These are the activations of a small neural network, seen along a few directions. Each row is one input.
In each table, some parts of the input vary, and every possible input appears once, in random order.
Descriptions start from the smaller parts, as in this example, which fits no table here: one of 5 places around a ring, together with either a single point or one of 9 places around a ring or (one of 3 separate values, together with one of 6 places along a line).
Shared parts are said once, and a part with two or three values counts as separate values.
In the rows, 128 means zero.

Other details of the inputs vary at random and push rows far along three fixed directions, the same in every table; ignore that.

A family of inputs:
row 1: [136 115 227 118 158 148 113 144 169 123 202]
row 2: [ 73 125 137 101 158 105  90 141 194 101 111]
row 3: [ 94 141  88 134 132 128 120 144 155 123  62]
row 4: [115  95 122 108 131 170 155 150  94 113 142]
row 5: [ 94 122 101 131 129 102 148 148 146 128  62]
row 6: [118 111 113 136 125 180 138 147  93 112 145]
row 7: [163 117  93 142 136 201 145 120  91 153 133]
row 8: [ 59 113 143 101 154  90 100 144 180  98 113]
row 9: [ 68 106 158  92 133  81 127 152 184  92 107]
row 10: [ 97 100  91 127 120 126 110 135 159 116  71]
row 11: [133 115 173 111 145 158 141 152 142 102 175]
row 12: [134  92 121 143 111 177 145 151  88 131 137]
row 13: [187 179 124 129 104  71 110  82 118 130 130]
row 14: [ 80 105 108 109 109 100 132 155 136 103  73]
row 15: [ 73 115 100 126 117 108 113 156 141 105  78]
row 16: [163 120  97 151 126 202 149 121  92 148 128]
row 17: [126 119 217  92 176 137 124 139 163 101 209]
row 18: [135 153 207 120 178 160 124 126 164 122 200]
row 19: [112 116 228  93 157 127 136 141 155 100 203]
row 20: [186 152 125 135  87  78  80  81 124 138 136]
row 21: [171 143 130 134  87  65  89  77 105 134 140]
row 22: [180 163 124 122  94  69  94  83 107 115 138]
row 23: [ 72 121  90 130 123 107 132 152 152 120  76]
row 24: [142 135 107 156 127 185 156 142  88 153 127]
row 25: [120 121 106 144 127 177 154 145  90 132 140]
row 26: [ 95 121  83 112 147 117 136 137 154 113  66]
row 27: [159 111  94 149 131 188 155 119  82 167 132]
row 28: [108 124 227 109 162 135 120 149 166 103 215]
row 29: [ 91 118  93 127 134 106 150 137 149 123  63]
row 30: [184 181 131 133 105  68 107  88 110 132 125]
row 31: [175 188 113 129 120  84  84  71 119 142 135]
row 32: [136 126 115 140 124 191 127 154 101 119 141]
row 33: [159 171 117 130 107  63  93  82  99 144 147]
row 34: [133  86 109 131 125 181 142 138  87 133 144]
row 35: [148 120 106 143 126 174 176 141  93 140 128]
row 36: [129 144 213 126 172 148 141 136 166 139 199]
row 37: [ 90 118 154 131 145  92 124 137 188 143  91]
row 38: [ 86 102 142 104 153 102  96 134 195 115 107]
row 39: [168 150 123 131 102  59  98  77 104 156 142]
row 40: [ 74 132 136 114 168  98 120 132 188 132 100]
row 41: [179 192 119 137 106  84  91  79 126 140 132]
row 42: [ 76 107  92 107 130  97 144 145 139 118  75]
row 43: [161 113 102 158 117 188 162 128  91 164 129]
row 44: [ 71 123  97 134 123 105 128 156 143 123  73]
row 45: [180 165 130 125  89  66  93  94 103 119 135]
row 46: [ 80 114 104 119 116  95 146 156 137 118  71]
row 47: [165 120 100 150 122 201 152 129  99 149 129]
row 48: [173 154 129 141  88  60 105  85 112 153 140]
row 49: [123 137 218 111 170 153 107 137 170 105 213]
row 50: [137 102 105 149 118 177 159 137  86 147 137]
row 51: [145 117  99 133 139 174 170 133  84 143 130]
row 52: [183 179 124 129 110  72 107  76 114 128 129]
row 53: [185 171 132 144 102  79  92  80 123 154 123]
row 54: [ 77 111  97 115 121  99 148 147 141 114  72]
row 55: [140 124 109 136 123 194 130 148 107 118 146]
row 56: [128 110 116 129 118 163 173 153  93 128 137]
row 57: [139 105 112 153 112 172 157 148  82 151 134]
row 58: [159 113  99 159 122 189 160 120  85 162 128]
row 59: [ 86  89 100 125 111 108 122 145 155 115  77]
row 60: [128 145 209 128 174 149 138 127 158 138 197]
Description of these inputs: one of 3 separate values, together with one of 4 places along a line, together with one of 5 places around a ring.
Changing only the place on the ring of 5 turns row 45 into row 5. The same change can be made to row 49. Which row results?
> row 60
Changing only the place on the ring of 5 turns row 7 into row 27. The same change can be made to row 31. Which row results?
> row 40
A walk changes only the place on the ring of 5. It starts at row 21 and steps to row 50. List the rest of the walk in order.
> row 58, row 16, row 10
A walk changes only the place on the line of 4. It starts at row 3 and steps to row 41. List the rest of the walk in order.
> row 18, row 31
Which other rows does row 17 become when the choice among 3 separate values takes its other values? List them by row number.
> row 2, row 38
Which other rows does row 57 become when the place on the line of 4 takes its other values? List them by row number.
> row 39, row 48, row 50
